Each row below holds a small network's activations on one input, seen along a few directions.
Each table varies a few parts of the input and shows all the possible inputs, shuffled.
A made-up example of a description, with smaller parts first: one of 5 places around a ring, together with either a single point or one of 9 places along a line or (one of 3 separate values, together with one of 4 places along a line).
Shared parts are said once, and a part with two or three values counts as separate values.
(in the rows, 128 means zero)

Other details of the inputs shift rows strongly along three fixed directions, in all tables alike. That doesn't count.

Table:
r1: [152 130 170 103 179  89 140 119 138 138 116 120]
r2: [130 109 155 156 143 149 206  72 181 125 148 114]
r3: [ 96 156  70 151  66 170 139 110 142 131 140 140]
r4: [ 94 128  82 161  52 168 123 124 129 121 145 147]
r5: [134 104 159 142 140 119  95 148 140 129 125 139]
r6: [103 137 107 122  81 128  80 157  89 125 118 126]
r7: [112 141 107 148 105 152 118 122 131 140 139 150]
r8: [120 113 124 156 100 165 157 109 162 131 143 132]
r9: [160  93 200 138 186  91 131 122 162 123 115 123]
r10: [117 110 100 178 103 165 115 115 158 110 127 155]
r11: [161 105 177 179 172 113  72 114 157 127 115 148]
r12: [103 130 111 130  88 130  82 166  95 130 126 143]
r13: [153 101 164 144 176 119  97 142 144 119 118 146]
r14: [129 150  87  53 154  74 189 152  75 159 145  56]
r15: [143 131 153  80 170 106 137 133 112 121 115 102]
r16: [121 170 121  53 130 107 162 137  78 151 127 106]
r17: [139 111 126 136 129 114  62 160 115 111 110 155]
r18: [166 102 184 167 183 108  81 115 168 130 110 142]
r19: [138 117 138 133 148 111  95 143 117 112 110 142]
r20: [124 158 130  42 153 108 173 131  77 126 121  83]
r21: [122 122 101 156 100 156  98 141 119 118 126 154]
r22: [ 96 141  93 136  72 168 174 109 146 124 146 115]
r23: [117 161 141  46 138  95 183 140  83 132 126  77]
r24: [119 119 129 129 102 115  59 163 107 122 111 133]
r25: [107 141  79 163  67 151  81 132 119 130 131 166]
r26: [115 130 107 136 120 169 166 107 140 123 146 131]
r27: [146 128 153 136 158 152 204  75 180 145 147 119]
r28: [113 156  99 130  92 115  63 162  90 129 112 148]
r29: [123 148 111  68 123 116 128 163  80 128 116 118]
r30: [169  86 204 156 184  98 102 133 151 126 118 137]
r31: [122 143 106 123  97 111  61 160 101 133 114 154]
r32: [149 113 160 169 156 100  65 134 139 127 109 161]
r33: [ 99 151  87 136  87 177 166 102 146 145 154 136]
r34: [127 129 118 123 131 163 209  81 152 118 152 116]
r35: [126 159 126  51 145 100 152 152  86 119 115  96]
r36: [126 124 114 163 123 168 165  94 161 111 139 130]
r37: [153  96 114 179 175 132 220  72 181 149 169  87]
r38: [137 121 155  91 138  92 114 152 110 127 121 119]
Each input here is: one of 2 separate values, together with either a single point or (one of 3 separate values, together with one of 6 places along a line).
Changing only the choice among 2 separate values turns r11 into r18. The same change can be made to r36. Which row results?
Answer: r35
Which other rows does r20 become when the choice among 3 separate values takes its other values? List them by row number.
Answer: r6, r11
Which other rows does r31 become when the choice among 2 separate values takes its other values? List them by row number.
Answer: r25

Table:
r39: [154  77 154 191 151  96  15 169 135 117 103 158]
r40: [175 100 196 155 206  90 124 110 170 134 124 133]
r41: [119 106  82 232  87 197 102  89 190 126 147 171]
r42: [ 98 154  74 102  68 114 100 167  74 135 127 124]
r43: [120 150 106 119 134 167 228  74 158 143 157 106]
r44: [180 101 210 119 214  54  97 148 130 132 108 107]
r45: [142 143 151  85 162  64  88 169  86 141 108 121]
r46: [109 160  74  99  87 115  72 175  65 136 117 146]
r47: [132 107 129 192 127 165 185  75 196 130 155 122]
r48: [128 122 114 126 140 160 223  82 155 126 157 102]
r49: [141 120 135 107 154  92  91 169  90 121 116 126]
r50: [138 125 164 118 145 132 117 119 149 105 105 136]
r51: [117 121 151 193 113 212 201  41 207 118 152 145]
r52: [136 108 122 198 125 170 177  63 202 135 154 142]
r53: [ 92 134  70 142  76 171 176 111 134 130 150 116]
r54: [150 146 151  69 175  55  57 191  61 140  94 124]
r55: [128 153 182  28 154  90 144 163  86 133 114 111]
r56: [170  95 192 122 210  90 171 108 155 128 130 103]
r57: [184  80 200 156 227 117 187  83 188 120 140 112]
r58: [145 120 141  95 159  81  69 182  78 123 105 118]
r59: [136 145 140  49 172  90 175 147  82 130 129  84]
r60: [161  93 152 198 161 113  24 147 150 125 107 172]
r61: [144 143 180  60 165  67  57 186  78 106  76 135]
r62: [108 165  73  91  92 137 146 134  88 140 135 125]
r63: [112  96  86 214  78 158  53 146 145 118 125 165]
r64: [117  94  93 210  83 141  32 161 134 114 122 175]
r65: [142 162 144  39 177  87 171 135  87 148 122  85]
r66: [153  79 196 191 143 132  30 148 171 114 105 183]
r67: [157  81 150 194 157 104  15 174 131 111 104 167]
r68: [134 138 145  48 167  84 174 138  92 138 128  73]
r69: [ 99 148  74 138  77 160 145 112 132 142 141 126]
r70: [140 149 149  68 161  56  81 178  71 145 100 112]
r71: [126 117 125 132 140 143 200  94 156 129 151 106]
r72: [136 157 145  44 167  79 166 132  94 150 125  82]
r73: [105  98 118 227  62 222 123  88 211 113 150 191]
r74: [177  72 193 181 205 124 182  74 204 123 142 119]
r75: [ 94 144  71 145  65 163 168 110 133 133 154 121]
r76: [143 142 176  51 159  64  39 190  71 105  75 131]
r77: [153  90 176 200 142 134  23 139 171  92  89 186]
r78: [127 124 116 117 142 162 224  80 154 128 158  89]
r79: [112  85  86 252  75 190  94 108 189 113 146 173]
r80: [119 116 152 204 111 207 176  50 205 114 149 157]
r81: [101 152  76  88  98 148 173 134  93 132 140  98]
r82: [167  71 156 201 160 101  11 168 135 108 104 174]
r83: [181 113 195 110 223  70 114 133 130 135 113 127]
r84: [ 94 150  72  86  83 134 165 139  88 134 140 105]
r85: [101 151  76  87  99 144 173 135  92 128 144 105]
r86: [119 121 154 188 113 204 184  51 197 119 145 143]
r87: [165 112 193 117 206  96 207  89 167 136 142  90]
r88: [101 150  84 114  76 111  84 175  78 132 123 128]
r89: [114 107  90 201  71 141  34 153 134 123 124 161]
r90: [103 156  72 115  72 128 104 149  91 140 127 138]
r91: [ 87 164  57  76  79 161 199 126  87 134 148  90]
r92: [109 100 124 200  65 184  50 134 168 114 126 187]
r93: [ 98 175  70  82  92 138 150 141  83 143 134 117]
r94: [140 115 144 109 153  86  91 163 100 128 112 114]
r95: [141 160 143  45 178  85 170 136  89 144 126  97]
r96: [150 104 195 131 153 128 124 123 159 122 121 151]
r97: [114 115  89 213  78 153  50 138 150 129 125 177]
r98: [121 124 119 127 135 156 227  82 160 134 154  90]
r99: [138 148 153  60 162  66 140 161  83 140 118  88]
r100: [178  89 209 127 223  62 105 147 136 125 109 114]
r101: [102 159  76 100  77 107  75 173  70 140 117 140]
r102: [ 96 156  70  82  91 139 156 149  79 128 139 107]
r103: [100 167  68  96  85 125  92 167  71 137 123 138]
r104: [ 87 171  59  78  60 145 199 121  91 142 151  94]
r105: [109 155  72 115  86 136 107 146  91 136 128 143]
r106: [161 123 192  95 208  90 219  94 154 139 142  78]
r107: [ 94 158  93 107  70 156 104 144 108 103 112 151]
r108: [ 96 158  78  93  77 132 151 139  94 140 137 100]
r109: [166  77 168 213 157 115  82 118 180 121 125 155]
r110: [147 124 149  88 172  79  98 174  82 125 110 112]
r111: [111 113  79 172  90 178 132 111 147 119 147 133]
r112: [125 139 120 120 135 153 219  69 166 145 156  96]
r113: [147 142 144  77 168  76  85 164  82 138 109 117]
r114: [160 101 184 153 154  98  22 159 135  94  82 178]
r115: [110 114 122 214  65 179  43 122 148 106 118 199]
r116: [133 131 174  75 134  91  72 181  89 125 102 148]
r117: [ 99 157  78  95  76 127 152 140  91 138 139 109]
r118: [127 128 128 136 132 142 196  92 158 138 148  98]
r119: [ 95 162  94  87  68 131  66 173  79 102  99 156]
r120: [ 75 182  93  69  60 176 183 102  94 129 140 107]
r121: [163 106 176 112 207 122 212  87 162 128 142  85]
r122: [158  86 166 159 171  97  80 141 143 122 117 130]
r123: [173 120 203  98 225  72 170 108 149 142 126 102]
r124: [127 138 125 131 136 139 185  94 155 143 144 113]
r125: [ 86 155 103  89  56 149  92 170  87 130 117 146]
r126: [ 83 180  96  72  58 157 152 125  75 125 127 128]
r127: [ 98 151  77 119  69 128 106 158  90 136 128 120]
r128: [121 116  87 213  90 162  52 137 147 124 128 184]
r129: [179  94 192 179 217 132 178  67 209 131 143 133]
r130: [ 98 140  79 111  83 116  85 177  76 127 122 130]
r131: [ 95 154  69 140  72 171 171 100 138 143 148 122]
r132: [164 114 232 121 205 123 171  77 170 122 121 114]
r133: [124 139 142 110 129 174 226  63 177 109 138 120]
r134: [130 112 123 201 128 173 176  66 205 134 156 141]
r135: [114 178 161  27 139 109 181 125  76 130 121  99]
r136: [115 119  87 195  75 141  30 153 130 130 117 171]
r137: [129 116 123 129 135 138 192  98 147 130 146 107]
r138: [139 105 120 160 134 147 145 112 148 119 139 132]
r139: [ 76 169  96  70  59 181 201 118 115 135 147 117]
r140: [162 123 179 112 199 105 209  80 166 143 141 100]
r141: [158 102 149 187 157 105  19 160 134 126 102 172]
r142: [100 139  78 140  72 155 145 118 128 134 147 115]
Changing only one part turns r86 into r135. The same change can be made to r125. Which row results?
Answer: r73
Changing only one part turns r109 into r106. The same change can be made to r104. Which row results?
Answer: r88
Changing only one part turns r130 into r39. The same change can be made to r80. Which row results?
Answer: r132
What do these inputs look like to the network?
Answer: one of 8 places along a line, together with either one of 3 separate values or (one of 2 separate values, together with one of 5 places along a line)
List by row number the other rows that have the place on the line of 8 in common with r51.
Answer: r43, r47, r53, r61, r67, r93, r97, r99, r100, r110, r124, r139
Which other rows does r107 become when the choice among 3 separate values takes its other values? List them by row number.
Answer: r55, r80
A walk changes only the place on the line of 5. It starts at r141 and steps to r131. List the rest of the walk in order.
Answer: r127, r98, r91
Which other rows does r131 become when the choice among 2 separate values takes its other values? List them by row number.
Answer: r70
